These are the activations of a small neural network, seen along a few directions. Each row is one input.
In each table, some parts of the input vary, and every possible input appears once, in random order.
A made-up example of a description, with smaller parts first: one of 3 separate values, together with either a single point or one of 11 places around a ring or (one of 5 places around a ring, together with one of 6 places along a line).
Shared parts are said once, and a part with two or three values counts as separate values.
In the rows, zero is written as 128.

Other details of the inputs shift rows strongly along three fixed directions, in all tables alike. That doesn't count.

Rows:
x1: [143 181 124 111 210 131 118 178  77  98  64  92  92]
x2: [146 108 132 101  80  94  58 157 122 140 220 180  85]
x3: [135 100 119  92  91  76  53 142 109 124 218 165  91]
x4: [146  80 138 156 123 104 203 122 201 142 183  80 169]
x5: [148 185 148  89 203 131 156 163  75  87  80 101  97]
x6: [124 109 123 100  90 106  56 170 126 136 205 182  91]
x7: [153  68 140 137 126 126 190  92 161 128 143  59 147]
x8: [ 65 147 131 194  89 195  96  83 131 130  89 166 140]
x9: [130 117 126 100  79  82  83 172 108 142 175 201 132]
x10: [147 190 102 109 182  94 170 156  70 130  83 105  89]
x11: [ 67 172 152 196  96 209  95  61 133 123  83 164 149]
x12: [169  77 107 128 104  76 185  85 160 174 131  75 165]
x13: [142  89 133 162 128 109 191  88 153 131 154  69 168]
x14: [130  99 132  91  76  94  92 167 114 136 205 189  81]
x15: [163  84 142 158 133 138 159 116 174 154 130  57 140]
x16: [152  74 134 140 102 111 175 127 186 151 153  97 195]
x17: [121  91 124 157 137 117 185 107 159 130 141  74 169]
x18: [162  74 145 132 123  90 177  82 165 148 151  76 206]
x19: [ 48 146 119 163 133 230  86  74 140  89  49 157 130]
x20: [158 178 133 106 215 138 138 200 122 105  95 104  98]
x21: [140 126 130  98  76  87  82 161 111 134 189 208 135]
x22: [110 113 109  86 104  74  75 155 121 111 186 203 142]
x23: [133 173 116  96 196 114 141 187  83  98  73 130 147]
x24: [195  70 120 134 110  98 184  98 185 192 164  50 117]
x25: [166 171 103  93 186 100 138 158  85 136  87  85  71]
x26: [140  86 124 146 154 137 152 110 168 129 120  49 151]
x27: [148  70 125 138 149 114 156 106 195 129 156  52 152]
x28: [ 86 142 144 171  99 228 103  77 137 115  73 154 123]
x29: [118 112 129  86  99 109  97 169 138 118 200 193  90]
x30: [ 60 147 132 170 107 242  90  93 138 111  54 167 125]
x31: [153 191 142 100 219 128 119 163  77 102  81  89 100]
x32: [104 135 152 172  96 200  67  67 155 137 107 133 131]
x33: [121 117 100  80  80  88  92 126  92 149 169 173  64]
x34: [ 70 162 136 197  91 209  98  73 131 119  88 169 142]
x35: [ 52 168 136 188 110 196  86  44 115 107  74 155 153]
x36: [127 191 121 123 208 116 160 176  64  96  73 110 112]
x37: [ 83 123 125 160  80 174  85  95 173 122 108 184 176]
x38: [127 143 104 110  75  84 104 140  99 166 183 193  78]
x39: [169 178 122  88 172 123 177 173  89 141  83 109  64]
x40: [161 170 127  94 191  95 154 179  79 101  85 118 146]
x41: [162  73 168 136 112 133 191  95 179 155 163  69 149]
x42: [121  86 123 154 134 107 182 101 179 125 163  84 170]
x43: [136  81 133 143 134 137 178  99 150 126 115  65 140]
x44: [ 69 133 113 167  94 180  68  72 120 116  61 173 170]
x45: [105  93 113  82  91  95  83 154 109 115 203 185  95]
x46: [163 205 154 100 200 126 154 186  84 116  65 130 145]
x47: [172 189 113  94 164 102 162 177  90 149  69 128 111]
x48: [106 129 122 115  93  97  98 171 113 130 202 195 111]
Description of these inputs: one of 2 separate values, together with one of 4 places along a line, together with either a single point or one of 5 places along a line.
The inputs of x21 and x40 match in every part but the choice among 2 separate values. If x38 is changed in the same way as x21 into x40, which row does it become?
> x10
The inputs of x25 and x24 match in every part but the choice among 2 separate values. If x5 is changed in the same way as x25 into x24, which row does it become?
> x41
Which other rows does x30 become when the choice among 2 separate values takes its other values? List them by row number.
> x45
A walk changes only the place on the line of 5. It starts at x20 and steps to x6. List the rest of the walk in order.
> x15, x2, x32
Which other rows does x26 become when the choice among 2 separate values takes its other values? List them by row number.
> x6

Rows:
x49: [121 116 128 138 120 131 128 112 140 127 128 125 148]
x50: [129 139 121 112 128 111 114 140 107 128 133 145 116]
x51: [125 117 132 141 117 145 126 114 144 133 128 121 129]
x52: [121 190 129 144 184 174 152 133 100 112  33 107 126]
x53: [187 105 137 106 174  81 199 162 143 134 152  54 129]
x54: [130 138 126 114 127 120 116 143 111 128 139 144 102]
x55: [133 138 123 111 126 115 112 143 111 132 134 144 109]
x56: [124 136 128 113 135 116 111 149 115 116 140 148 124]
x57: [123 120 131 141 116 136 131 116 142 131 126 130 147]
x58: [125 137 130 115 132 121 116 149 116 119 144 147 114]
x59: [129 138 130 114 131 123 114 151 118 121 142 148 115]
x60: [128 136 123 113 130 118 114 141 111 126 140 140 102]
x61: [124 113 132 138 121 140 124 116 146 128 130 121 138]
x62: [129 114 128 136 116 137 124 111 142 137 128 118 126]
x63: [121 117 131 141 116 133 136 113 141 130 131 128 147]
x64: [118 117 128 140 119 132 132 112 139 127 129 127 146]
x65: [125 119 127 137 115 131 129 112 139 134 123 127 146]
x66: [126 114 130 137 118 142 122 113 144 132 128 119 130]
x67: [120 120 125 140 117 130 132 109 135 131 126 127 143]
x68: [127 140 121 114 127 111 118 140 107 128 136 146 114]
x69: [117 116 130 141 122 137 129 114 142 124 132 125 144]
x70: [119 189 126 143 187 178 145 130  98 110  32 104 119]
x71: [128 137 129 115 130 122 115 147 114 123 142 144 106]
x72: [118 115 130 140 122 140 127 113 143 125 133 122 136]
x73: [120 115 129 140 120 140 126 110 141 129 132 118 128]
x74: [127 136 129 113 133 118 111 152 117 119 139 149 124]
x75: [128 118 129 139 115 141 128 111 142 138 127 120 125]
x76: [122 120 128 141 114 132 136 110 137 134 127 128 144]
x77: [128 120 128 139 113 137 130 109 139 141 125 123 130]
x78: [124 138 130 115 132 118 118 151 115 118 142 151 121]
x79: [189 114 135 108 166  78 208 161 138 144 141  63 137]
x80: [125 121 129 140 114 133 133 113 139 136 124 129 145]
x81: [127 138 130 115 131 119 116 153 118 120 141 151 123]
x82: [128 118 125 136 114 131 129 109 138 139 123 123 138]
x83: [127 138 123 113 129 110 115 143 109 124 135 148 124]
x84: [125 115 126 137 118 137 123 108 139 133 128 117 125]
x85: [126 117 124 137 116 132 126 106 136 136 125 119 130]
x86: [128 138 126 112 130 114 114 149 114 122 136 151 127]
x87: [129 141 124 114 126 117 118 141 108 131 136 146 107]
x88: [120 115 130 139 123 140 123 113 143 124 130 121 137]
What is each input in this table made of?
> one of 5 places around a ring, together with one of 8 places around a ring
The inputs of x51 and x66 match in every part but the place on the ring of 5. If x80 is changed in the same way as x51 into x66, which row does it become?
> x65
The inputs of x84 and x75 match in every part but the place on the ring of 5. If x49 is changed in the same way as x84 into x75, which row does it become?
> x57
Which other rows does x56 become when the place on the ring of 5 takes its other values? List them by row number.
> x69, x74, x78, x81

Rows:
x89: [102 104 107 120  69 101  53 101 105 137 184 174  91]
x90: [157 147 131 142 137 141 176 118 125 157  78 108 132]
x91: [150 116 118 125 148  92 181 120 126 131 108  88 176]
x92: [169 132 141 129 127 112 195 145 144 155 128 104 150]
x93: [ 62 167  95 149  84 165  34  80  85 125  86 201 103]
x94: [ 87  99 125 167  79 142 115  64 161 131 121 147 207]
x95: [132 144 123  81 152  65 121 180  94 106 169 164 133]
x96: [166 141 107  72 126  37 127 164  78 143 161 153 104]
x97: [109 202 132 121 167 151 107 184  87  96  89 189 115]
x98: [111 209 130 116 156 149 110 185  79  99  73 202 130]
x99: [136 108 136 128 165 116 168 130 148 107 128  82 164]
x100: [ 88 132 116 178  66 183 105  34 143 162  63 143 146]
x101: [134 145 148 143 158 186 146 135 147 125  96  84 107]
x102: [141  63 119  97  52  65  97 111 134 168 234 152  83]
x103: [140 115 138 136 155 115 181 151 152 116 125  99 178]
x104: [119 135 149 149 167 159 150 136 138 100  96 104 162]
x105: [157 150 144  84 136  96 131 194 100 126 178 151  78]
x106: [150 119 141 134 148 103 181 151 143 125 126 112 193]
x107: [ 63 107 136 180 115 207  74  52 166 104 101 129 163]
x108: [148  99 126 124 172 121 153 123 142 115 130  59 135]
x109: [110 200 142 117 172 166  97 181  86  84  90 179 101]
x110: [100  89 120 166  86 169  85  42 159 139 127 100 121]
x111: [166 113 134 127 140 130 181 133 146 147 121  75 104]
x112: [130  68 138 108  72  98  80 147 171 128 250 170 111]
x113: [126 163 117  95 149 136  84 160  85 123 114 136  48]
x114: [138  80 129 111  47  79 113 138 150 166 242 178 116]
x115: [161 119 122 123 135 101 178 119 133 161 117  77 116]
x116: [101 182 135 107 177 165  73 185  99  72  99 168 104]
x117: [ 86  88 118 166  89 161 101  52 157 122 125 122 160]
x118: [170 107 138 126 148 134 159 135 150 150 140  67  91]
x119: [143 112 116 127 156 102 176 119 135 124 115  82 159]
x120: [145 142 129 148 143 150 168 122 129 151  82  99 116]
What is each input in this table made of?
> one of 4 places along a line, together with one of 8 places around a ring
The inputs of x89 and x93 match in every part but the place on the line of 4. If x109 is changed in the same way as x89 into x93, which row does it become?
> x97
Which other rows does x113 become when the place on the ring of 8 takes its other values? List them by row number.
> x101, x107, x108, x110, x112, x116, x118
Which other rows does x98 become when the place on the ring of 8 takes its other values? List them by row number.
> x90, x91, x92, x94, x96, x100, x106
